A small network was shown many inputs. Here are its activations along a few directions, one row for each input.
Each table varies a few parts of the input and shows all the possible inputs, shuffled.
A made-up example of a description, with smaller parts first: ring(8) and (point or line(11) or (values(3) and line(6))).
Shared parts are said once, and a part with two or three values counts as separate values.

Table:
r1: [-.12 .04 -.17 .06 .01 .16 -.15 -.21 .08 .02 .12 -.14 -.08]
r2: [.28 -.10 .01 .05 -.03 -.05 .26 .15 -.12 -.17 -.22 .05 -.05]
r3: [-.75 .21 .52 .09 -.08 -.77 -.44 .36 -.06 -.06 -.07 .20 .33]
r4: [.22 .20 -.14 -.06 .11 -.09 .21 .11 .01 .19 -.07 -.06 .02]
r5: [.20 -.19 .05 .01 .15 -.09 .37 .08 -.01 -.01 .00 .10 .17]
r6: [-.12 -.24 .03 .03 .08 .13 .03 -.30 .11 -.07 .21 .19 -.09]
r7: [.06 -.12 .06 -.08 .08 .16 -.13 -.29 .04 -.33 -.08 .11 -.16]
r8: [.22 .03 .01 .07 -.01 .10 .22 .25 -.02 .03 -.12 -.02 .06]
r9: [.20 .08 -.10 -.03 -.08 .06 .03 .27 -.15 .33 .06 -.26 .06]
r10: [-.10 .06 -.05 -.06 -.10 .23 -.09 -.24 .14 -.07 .03 .09 -.19]
r11: [-.08 .03 -.22 -.08 -.12 .16 -.31 -.18 -.01 .13 .15 -.26 -.06]
Describe the family of inputs behind these rows.
> point or (values(2) and line(5))

Table:
r12: [-.52 .05 .15 .27 .22 -.34 -.56 -.15 -.02 -.06 -.03 -.04 .20]
r13: [-.21 -.02 -.13 .19 .17 .27 -.23 -.57 .29 -.32 .23 .06 -.37]
r14: [-.31 .19 -.24 -.09 -.29 .41 -.58 -.52 .20 .24 .23 -.27 -.30]
r15: [.10 -.28 .45 .07 -.20 -.39 .22 .69 -.17 -.28 -.31 .35 .36]
r16: [-.39 -.17 .63 .03 .01 -.46 -.12 .34 .05 -.30 -.37 .46 .28]
r17: [.67 .22 -.35 .00 .17 .17 .60 .17 -.06 .40 -.08 -.03 .10]
r18: [.46 .35 -.03 -.21 -.12 -.27 .27 .56 -.24 .57 -.07 -.35 .15]
r19: [-.52 -.10 .22 .05 .01 -.39 -.43 -.06 .04 -.40 .00 .08 .16]
r20: [-.67 .21 .30 -.08 .04 -.17 -.74 -.03 -.06 .22 .24 -.32 .10]
r21: [.43 .20 -.44 -.25 -.07 .57 .07 -.19 .16 .56 -.08 -.25 -.32]
r22: [-.47 .29 .51 -.05 -.04 -.44 -.46 .33 -.15 .49 -.01 -.29 .30]
r23: [.59 -.17 .06 -.10 .08 -.31 .41 .47 -.12 .11 -.09 .06 .27]
r24: [.37 .22 -.07 .04 .05 -.20 .44 .52 -.16 .41 -.02 -.02 .34]
r25: [.79 -.27 .03 .11 -.05 .34 .72 .30 -.05 -.09 -.33 .27 .02]
r26: [.14 .29 -.58 -.09 -.10 .56 -.23 -.38 .06 .20 .14 -.26 -.51]
r27: [-.48 -.31 .47 .17 .12 -.44 -.27 -.19 -.09 -.49 -.21 .36 -.02]
r28: [-.24 -.52 .07 .19 -.11 .25 -.06 -.59 .11 -.42 .19 .26 -.39]
r29: [-.66 .19 -.11 .07 -.11 -.09 -.40 -.40 .09 -.26 .25 -.15 -.10]
r30: [.18 -.34 -.12 -.02 .08 .71 .19 -.53 .11 -.39 .03 .30 -.34]
r31: [.46 -.13 -.31 -.40 .03 .48 .44 -.27 .16 -.05 .05 .05 -.14]
r32: [-.42 .06 .43 .03 .16 -.61 -.14 .34 -.09 -.18 .01 .09 .27]
r33: [-.54 -.16 .05 .14 -.02 -.01 -.45 -.35 .16 -.42 .32 .08 -.04]
r34: [.45 -.25 .30 -.02 -.09 -.03 .58 .57 -.06 .05 -.16 .44 .28]
r35: [-.10 .30 .23 .13 -.01 -.42 .16 .57 -.19 .32 -.08 -.02 .48]
r36: [-.61 -.14 .33 .29 -.01 -.07 -.15 -.45 .19 -.46 .06 .39 -.32]
r37: [.26 -.36 -.37 -.05 .12 .48 .01 -.45 .13 -.26 .34 -.03 -.39]
r38: [.69 -.13 -.25 -.02 .14 .23 .54 .29 .10 .17 -.16 .10 .08]
r39: [.41 -.26 -.16 -.14 -.10 .58 .68 -.12 .00 -.40 -.03 .11 -.30]
r40: [-.17 -.10 -.40 .09 .06 .13 -.35 -.70 .06 -.15 .09 -.15 -.22]
r41: [-.47 .26 .31 .17 .07 -.57 -.19 .32 -.17 .14 .00 .01 .38]
r42: [-.52 .14 .08 .10 -.20 .00 -.71 -.32 .07 .05 .25 -.47 -.18]
r43: [.35 .02 -.57 -.24 -.02 .36 .46 -.19 .02 .12 .12 -.23 -.25]
r44: [.02 .07 -.49 -.15 .01 .54 .09 -.51 .05 -.15 .24 -.28 -.25]
r45: [.11 -.06 .18 -.03 .09 -.55 .03 .60 -.03 -.02 -.29 .24 .41]
r46: [.81 .28 -.41 -.25 -.02 .19 .27 .22 -.32 .48 -.29 -.37 .04]
r47: [.02 .43 .23 .04 -.06 -.47 -.13 .69 -.08 .56 -.18 -.16 .19]
Describe the family of inputs behind these rows.
> line(4) and ring(9)
Changing only the line(4) part turns r23 into r34. The same change can be made to r13. Which row results?
> r28
Change only the ring(9) part in r22. List by row number the other rows that result.
> r14, r18, r20, r21, r26, r42, r46, r47

Table:
r48: [-.01 .00 .02 .14 -.12 .33 .04 -.20 .00 -.05 -.04 .13 -.37]
r49: [.14 -.12 -.08 .08 -.01 .21 .04 -.22 .07 -.35 -.16 .17 -.33]
r50: [-.72 .15 .39 .23 -.26 -.40 -.58 .21 -.06 -.35 -.13 .11 .06]
r51: [-.11 -.17 .03 .19 .12 .25 .07 -.27 .09 .02 .22 .15 -.12]
r52: [.10 .40 -.18 -.07 -.06 -.11 -.06 .25 .04 .33 -.24 -.18 .01]
r53: [.11 .20 .06 .08 -.15 .02 .23 .36 -.02 .18 -.17 .11 .04]
r54: [-.01 .24 -.15 -.05 .19 -.21 -.03 .18 .08 .41 .04 -.09 .20]
r55: [-.10 .02 -.24 .07 .22 .11 -.30 -.40 .15 .20 .16 -.10 -.11]
r56: [-.85 .12 .55 .11 .07 -.57 -.43 .00 .00 -.26 .11 .18 .23]
r57: [.26 .09 -.05 .01 -.05 -.13 .26 .38 .06 -.13 -.27 .16 .02]
r58: [.17 .18 -.05 -.13 -.03 -.03 -.22 .08 -.25 .23 -.16 -.33 -.02]
r59: [.04 -.30 -.08 .11 .22 .11 .07 -.25 .14 -.26 .11 .24 -.12]
r60: [-.12 -.16 .03 -.03 -.08 .16 .22 -.13 .10 -.02 .30 -.03 .04]
r61: [-.02 .20 -.23 .00 -.01 .22 -.32 -.34 .06 .10 -.09 -.13 -.34]
r62: [.03 -.27 -.08 -.10 .04 .02 .22 -.16 .12 -.32 .19 .04 .08]
r63: [.33 -.16 .10 -.06 -.04 -.09 .13 .18 -.22 -.20 -.28 -.01 -.02]
r64: [.14 -.12 -.09 -.14 -.18 .18 .14 -.09 .08 -.39 -.05 .01 -.10]
r65: [.08 -.19 .22 .02 .08 -.04 .15 .13 -.19 .19 .11 -.01 .15]
r66: [.16 -.05 -.02 .03 .17 -.26 .29 .26 .10 -.04 -.04 .23 .25]
r67: [-.10 .06 -.24 -.15 .05 .07 -.12 -.25 .11 .11 .32 -.30 .07]
r68: [.08 -.01 -.03 -.12 .18 -.13 -.22 .01 -.14 .34 .08 -.23 .19]
r69: [.00 -.02 .02 -.06 -.29 .31 .12 -.08 .03 -.10 .06 -.05 -.11]
r70: [-.02 .04 .07 .08 .08 -.10 .30 .26 .04 .29 .07 .17 .22]
r71: [.22 -.30 .11 -.04 .18 -.20 .16 .09 -.18 -.11 -.02 .09 .20]
r72: [.00 .20 -.25 -.20 -.18 .19 -.24 -.22 .05 .08 .02 -.31 -.08]
r73: [.17 -.05 .19 .00 -.16 .10 .10 .21 -.26 .10 -.13 -.05 -.04]
Changing only one part turns r49 into r59. The same change can be made to r58. Which row results?
> r68
Describe the family of inputs behind these rows.
> values(2) and (point or (values(3) and line(4)))
Change only the values(3) part in r70. List by row number the other rows that result.
> r54, r66

Table:
r74: [-.02 -.18 -.05 .04 .07 .25 .09 -.34 .02 -.15 .22 .10 -.16]
r75: [.28 .02 -.18 -.07 -.02 -.15 .04 .22 -.06 .38 -.17 -.12 .17]
r76: [-.58 .18 .48 .21 -.09 -.60 -.23 .51 -.15 -.03 -.05 .06 .33]
r77: [.32 -.09 .08 -.03 -.06 .02 .19 .31 -.04 -.04 -.24 .12 .02]
r78: [.28 .15 -.01 -.09 .05 -.03 .17 .25 -.06 .21 -.13 -.03 .11]
r79: [-.76 .18 .30 .11 .10 -.33 -.64 -.15 .05 -.34 .13 .07 .08]
r80: [-.01 .08 -.17 -.08 .00 .24 -.07 -.28 .08 -.07 .14 -.21 -.22]
r81: [.01 -.21 -.06 -.03 -.16 .33 -.08 -.24 .12 -.25 .00 .01 -.28]
r82: [-.03 -.03 -.08 -.07 -.03 .32 .04 -.36 .02 -.14 .19 -.11 -.10]
r83: [.24 .01 -.05 -.09 -.02 -.08 .29 .24 .01 .16 -.10 .11 .17]
r84: [.28 -.14 .04 .08 .19 -.09 .34 .20 -.09 .07 -.03 .17 .16]
r85: [-.02 .02 -.28 .02 -.02 .13 -.12 -.34 .10 .20 .03 -.17 -.28]
Changing only one part turns r84 into r74. The same change can be made to r76. Which row results?
> r79
Describe the family of inputs behind these rows.
> values(2) and (point or line(5))
Change only the values(2) part in r85. List by row number the other rows that result.
> r75
